Each row below holds a small network's activations on one record, seen along a few directions.
After each row come some of the record's fields: V, W, H, T.
A field that a record lacks is written none.
Other fields move the rows too, some of them a lot.
In the rows, zero is written as 500.
Strong random noise was added to every row along 10 fixed directions; ignore it. To show where, here is one row again and again, with new noise each time:
521  453  513  455  567  466  518  497  533  447  505  473  431  465  470  411  588  545  486  355  511  554  642  506  348  367  494  512
565  477  607  224  476  309  539  655  542  367  335  498  648  559  518  436  407  644  538  368  557  299  690  435  535  636  590  308
600  418  438  356  643  452  506  482  565  469  433  468  633  617  499  454  408  466  488  444  526  326  481  535  486  464  549  492
406  347  492  597  413  540  367  542  634  293  482  646  625  212  622  590  766  267  472  458  510  547  542  434  374  514  510  399
526  614  565  464  627  473  470  527  602  536  523  535  561  692  477  404  501  590  571  526  586  550  632  468  546  513  548  601
672  421  563  147  683  433  559  736  516  511  314  547  603  608  607  552  310  620  578  570  687  396  455  409  579  554  625  414
572  531  462  496  732  584  454  590  408  589  625  382  624  526  387  377  513  512  536  602  432  560  468  393  464  470  570  797
493  545  537  520  563  417  541  516  325  484  520  466  180  648  592  529  512  719  571  449  477  596  624  511  414  330  412  469
366  636  610  456  594  430  420  524  667  522  508  533  731  513  319  364  486  561  459  481  496  441  597  450  596  589  497  494
561  495  495  523  654  598  432  382  629  448  480  479  654  740  546  396  561  460  578  497  571  475  593  523  439  498  482  653
280  736  610  700  632  534  392  429  685  582  596  498  381  697  474  424  599  493  482  471  526  660  636  509  506  491  456  493
457  674  542  504  351  214  484  695  492  398  501  405  350  772  680  530  439  461  522  333  428  320  744  445  600  756  753  160

501  483  528  394  407  440  620  502  410  532  461  473  329  370  465  456  471  613  448  362  496  569  547  542  447  415  470  415 -> V=none W=w1 H=h2 T=t2
434  495  432  534  437  327  526  437  615  557  518  739  393  446  512  672  466  463  395  514  537  479  398  633  635  287  502  306 -> V=v4 W=none H=h2 T=t3
451  384  462  603  634  748  441  437  787  556  541  586  531  325  516  520  716  144  383  522  614  753  369  536  365  362  562  576 -> V=v4 W=none H=h2 T=t5
453  541  633  294  617  536  449  632  589  618  359  612  789  440  384  504  330  550  488  688  627  401  304  367  704  708  490  481 -> V=v4 W=none H=h1 T=t1
440  665  560  464  528  446  581  571  576  634  621  271  313  473  311  313  477  500  387  255  455  603  694  498  419  527  634  438 -> V=none W=w4 H=h1 T=t4
497  636  478  683  377  386  363  472  685  455  636  692  633  551  457  434  655  397  541  564  515  533  662  464  602  631  604  632 -> V=v3 W=none H=h1 T=t1
570  516  406  506  445  350  543  367  459  451  495  502  507  676  503  479  388  577  516  463  427  340  493  640  561  421  439  493 -> V=none W=w1 H=h2 T=t5
539  381  441  528  276  296  467  452  376  323  463  507  624  279  522  506  586  568  460  350  325  245  579  568  419  428  399  388 -> V=none W=w4 H=h2 T=t1
478  493  575  493  346  535  553  575  546  428  400  486  451  520  695  590  548  419  515  381  584  491  585  468  492  668  580  250 -> V=none W=w2 H=h1 T=t1
576  453  407  543  359  355  535  402  634  431  472  617  539  573  655  626  503  395  463  396  522  351  544  656  572  432  579  312 -> V=none W=w4 H=h2 T=t1
343  562  385  573  274  233  558  603  567  551  628  602  309  256  466  645  465  301  284  365  368  465  432  585  649  432  693  140 -> V=none W=w1 H=h2 T=t5
461  585  621  479  430  561  594  568  481  589  483  436  405  395  517  458  544  599  488  444  570  715  576  462  473  540  518  471 -> V=none W=w2 H=h2 T=t2
580  646  539  398  760  515  608  632  589  817  586  457  158  680  476  521  351  555  478  524  671  712  421  517  534  362  662  528 -> V=v3 W=none H=h1 T=t1
495  521  513  549  502  537  485  471  485  567  564  637  660  395  398  512  542  579  511  658  500  604  425  487  590  423  451  680 -> V=v4 W=none H=h2 T=t1
553  715  446  478  426  160  638  454  383  588  631  438  172  841  373  427  303  691  500  340  396  390  700  578  637  431  617  434 -> V=v4 W=none H=h1 T=t3
590  531  368  412  643  400  524  516  693  739  612  578  404  376  296  414  401  355  349  500  581  569  329  547  537  382  659  623 -> V=v3 W=none H=h1 T=t2
472  540  659  337  442  450  482  627  597  536  392  647  764  301  460  503  473  649  498  574  612  498  515  447  635  619  480  426 -> V=none W=w4 H=h2 T=t2
654  380  367  443  424  427  573  411  639  429  497  589  507  501  529  481  526  376  479  414  561  480  507  623  461  382  611  527 -> V=v4 W=none H=h2 T=t5
464  450  528  513  457  615  438  538  539  441  545  558  852  301  374  447  621  467  523  612  474  534  495  421  521  547  506  659 -> V=v4 W=none H=h2 T=t6
678  401  507  402  277  442  524  446  348  197  397  533  771  702  578  456  517  686  726  525  474  280  770  485  541  668  452  574 -> V=v4 W=none H=h1 T=t6
488  596  585  617  478  545  447  376  739  581  515  724  568  543  503  481  633  541  532  602  679  698  586  566  563  408  439  617 -> V=v1 W=none H=h2 T=t5
550  597  295  744  500  379  412  367  510  556  675  676  416  720  543  590  469  365  524  651  449  473  389  587  649  420  509  626 -> V=none W=w1 H=h1 T=t1
590  449  465  505  373  478  478  573  415  474  527  385  580  334  477  394  595  384  466  424  413  463  527  421  394  597  627  580 -> V=v4 W=none H=h2 T=t1
443  623  378  609  457  384  467  342  534  563  660  621  757  543  241  454  410  484  439  628  338  354  406  580  769  523  485  651 -> V=v4 W=none H=h1 T=t5
587  438  461  390  837  736  530  303  494  675  391  368  557  757  468  437  309  536  510  632  620  485  253  580  462  383  356  713 -> V=v4 W=none H=h2 T=t4
634  494  442  591  367  438  477  573  395  422  481  486  355  652  817  586  580  424  608  497  548  498  547  465  439  586  602  453 -> V=none W=w1 H=h2 T=t1
534  428  511  429  292  495  573  418  565  330  331  517  617  599  668  564  463  438  528  382  556  330  576  576  549  691  497  264 -> V=none W=w2 H=h1 T=t2
558  492  417  556  409  509  538  416  490  573  644  372  590  265  276  280  626  432  381  362  377  561  564  544  372  429  568  710 -> V=v1 W=none H=h2 T=t2
552  661  595  352  749  500  552  581  707  696  427  400  313  839  513  403  324  561  516  488  731  549  531  490  538  568  624  465 -> V=v3 W=none H=h1 T=t6
728  396  332  386  515  351  627  519  416  592  563  758  279  430  533  635  451  598  532  610  638  628  362  559  537  219  542  621 -> V=v4 W=none H=h1 T=t1
615  467  541  447  444  492  508  413  688  447  438  678  783  525  490  444  565  611  568  530  627  469  644  568  573  475  510  614 -> V=v3 W=none H=h2 T=t5
533  341  332  677  387  560  598  164  513  343  578  511  270  524  534  519  669  390  469  319  423  600  581  735  295  204  371  542 -> V=v4 W=none H=h1 T=t5

Here are new rows. What are their fields?
264  627  504  668  460  431  427  548  511  526  516  349  326  535  547  528  461  313  349  381  335  395  439  502  524  638  551  204 -> V=none W=w1 H=h2 T=t5
428  585  414  515  437  368  406  460  583  603  587  642  794  318  267  448  412  398  387  633  416  373  292  500  723  600  536  599 -> V=v4 W=none H=h2 T=t2
542  566  359  591  365  306  504  367  355  521  673  672  559  484  366  495  485  608  541  574  373  445  515  546  665  343  467  693 -> V=none W=w1 H=h2 T=t3
389  646  461  609  366  262  427  377  671  514  547  698  361  549  465  525  469  442  435  471  509  449  526  586  645  546  490  380 -> V=v3 W=none H=h1 T=t2
445  637  504  459  572  545  574  479  562  612  553  338  751  646  324  379  346  528  450  483  432  393  507  536  665  600  594  527 -> V=none W=w2 H=h2 T=t6
656  470  404  544  282  379  559  437  488  338  629  518  671  510  448  389  641  564  578  388  405  439  816  556  492  463  646  660 -> V=v3 W=none H=h2 T=t6
791  471  402  449  509  440  615  489  528  575  641  448  530  476  400  315  588  553  507  362  521  597  684  574  373  284  667  770 -> V=none W=w4 H=h2 T=t1
565  404  390  497  414  471  459  530  475  403  558  343  639  335  367  329  578  264  420  322  338  323  533  418  360  646  653  570 -> V=v4 W=none H=h1 T=t1
284  450  477  684  686  768  410  608  386  496  501  389  179  525  722  733  502  249  487  626  442  639  252  401  422  547  452  345 -> V=none W=w1 H=h1 T=t6
256  492  640  487  620  616  412  366  705  470  345  552  720  407  341  431  449  518  401  490  517  449  422  525  518  524  258  408 -> V=none W=w1 H=h2 T=t5
644  514  475  396  449  421  493  737  206  484  525  585  508  452  530  551  389  613  659  743  467  535  427  294  647  678  570  676 -> V=none W=w1 H=h1 T=t2
408  600  504  519  674  546  455  325  747  629  438  561  503  765  491  524  358  406  444  550  627  420  327  609  621  529  427  432 -> V=v4 W=none H=h1 T=t1
721  454  492  290  564  418  598  630  490  531  484  553  489  582  539  547  399  608  580  514  604  463  515  497  543  452  635  530 -> V=v3 W=none H=h1 T=t1
583  405  446  446  482  508  631  346  587  422  355  611  370  774  764  692  434  485  559  455  682  459  505  653  544  401  456  292 -> V=none W=w2 H=h1 T=t3
586  426  474  458  545  596  586  406  430  495  489  371  475  537  454  406  538  521  498  413  499  535  534  522  358  445  463  610 -> V=v4 W=none H=h1 T=t1
368  520  687  341  550  495  548  552  556  524  375  765  524  379  440  586  442  749  520  621  645  663  464  473  644  408  329  403 -> V=none W=w1 H=h2 T=t5
